These are the activations of a small network on made-up records, seen along a few directions, one row for each record.
Records have a field called VATO. Each example row is followed by its value.
Records without VATO are marked absent.
Other fields move the rows too, some of them a lot.
In the rows, 500 means zero.
Strong random noise was added to every row along 6 fixed directions; ignore it. To show where, here is one row again and again, with new noise each time:
[619 483 646 485 575 612 517 477 441 463 522 451 603 528 589 550 541 373
 632 426 333 412 387 599 426 738 348 415]
[534 664 513 532 595 578 710 487 465 382 714 657 588 568 526 585 501 441
 274 534 531 503 636 184 570 285 244 426]
[595 503 571 563 655 502 508 589 445 382 438 422 603 631 630 558 571 368
 613 465 359 509 415 527 431 602 402 386]
[604 474 723 407 451 677 568 372 443 560 581 484 553 400 508 503 514 463
 640 441 316 369 399 698 499 805 298 509]
[455 427 682 384 368 578 622 441 444 463 739 526 652 492 461 487 379 567
 436 590 437 478 444 574 535 511 325 515]
[663 639 510 605 674 599 608 551 454 424 415 558 508 562 641 644 634 325
 613 391 398 473 487 399 445 605 392 370]
[444 449 542 450 345 584 674 547 451 434 652 639 611 523 528 627 378 522
 503 556 527 538 424 492 419 456 537 435]
[564 440 488 551 686 475 429 586 483 454 343 404 497 569 634 542 611 322
 696 430 384 512 444 612 327 656 543 395]

[621 563 586 519 620 533 488 417 487 507 477 388 466 474 517 427 609 461
 501 432 386 404 535 507 580 592 307 527] | bavib
[512 357 538 566 532 407 386 579 478 497 370 337 594 626 595 515 470 469
 736 476 437 530 288 676 405 614 630 460] | absent
[508 398 561 480 608 423 433 541 459 415 522 378 568 608 557 428 524 415
 505 517 402 491 448 559 431 547 407 481] | vaviv
[481 422 405 507 581 382 454 492 496 545 440 425 431 528 485 462 513 490
 424 532 556 551 538 510 405 441 585 531] | sizu
[645 431 337 490 541 618 525 428 484 620 478 580 390 425 568 619 579 286
 491 328 560 399 465 401 222 656 585 454] | bavib
[441 450 475 472 432 537 364 437 583 614 456 451 418 372 457 462 503 528
 621 430 520 424 514 682 461 634 659 523] | vis
[479 377 601 436 290 370 597 533 428 476 589 395 582 593 414 417 406 705
 333 627 484 588 358 563 626 392 401 651] | vis
[555 560 400 535 400 509 627 412 563 710 355 596 247 357 468 539 547 578
 655 425 595 523 512 534 496 527 645 642] | absent
[529 440 471 485 490 573 493 565 468 433 549 565 582 560 624 657 455 353
 582 407 537 414 356 464 264 629 650 345] | vaviv
[568 691 438 520 565 663 493 356 584 609 523 599 386 342 490 553 590 435
 514 355 544 358 644 399 522 570 452 462] | vomi
[531 706 510 632 475 458 657 545 491 433 379 580 438 542 463 556 544 640
 451 577 499 618 532 345 767 328 451 574] | zir
[513 408 687 484 324 413 383 545 497 448 425 273 654 613 516 444 392 650
 660 503 360 459 178 786 568 723 587 537] | rupuv
[467 547 465 476 550 590 623 505 496 471 648 648 514 470 515 554 499 403
 413 495 550 499 645 344 438 399 408 419] | rupuv
[532 655 586 613 575 497 487 553 490 356 504 452 625 639 554 544 477 544
 484 521 429 507 501 440 668 447 364 417] | sizu
[542 667 397 634 655 461 379 553 543 440 290 452 439 563 590 519 622 412
 596 425 514 506 544 402 552 458 549 436] | vomi
[362 461 417 498 535 573 360 598 539 406 563 615 605 525 587 619 385 336
 594 483 596 487 494 464 298 468 725 297] | zir

Which value of VATO does each new row have?
[730 764 462 692 618 512 664 615 438 410 315 557 519 631 610 679 644 451
 542 381 468 533 416 258 574 506 439 394] | vomi
[632 394 610 466 570 434 474 471 410 453 559 337 609 630 531 436 531 444
 384 514 380 438 362 506 486 605 265 532] | vaviv
[407 464 389 452 484 544 556 461 530 578 587 634 396 399 426 515 486 515
 400 580 621 557 677 445 474 362 547 532] | zir
[552 540 574 500 524 613 554 511 433 461 541 557 562 545 571 578 488 412
 581 450 411 462 444 522 466 612 415 423] | sizu
[482 476 529 421 551 506 533 421 508 604 552 571 437 358 427 416 552 483
 470 527 512 475 623 545 491 533 420 550] | vaviv
[507 653 518 523 569 572 506 483 531 459 600 586 595 513 526 541 500 439
 453 462 506 459 574 332 536 438 392 381] | vomi
[710 660 612 543 403 676 640 405 473 610 310 543 372 332 468 589 611 589
 735 370 376 420 422 630 646 787 452 552] | bavib
[497 625 410 620 642 384 268 539 603 400 401 389 539 617 555 489 523 450
 461 405 573 441 514 350 536 421 604 411] | vis
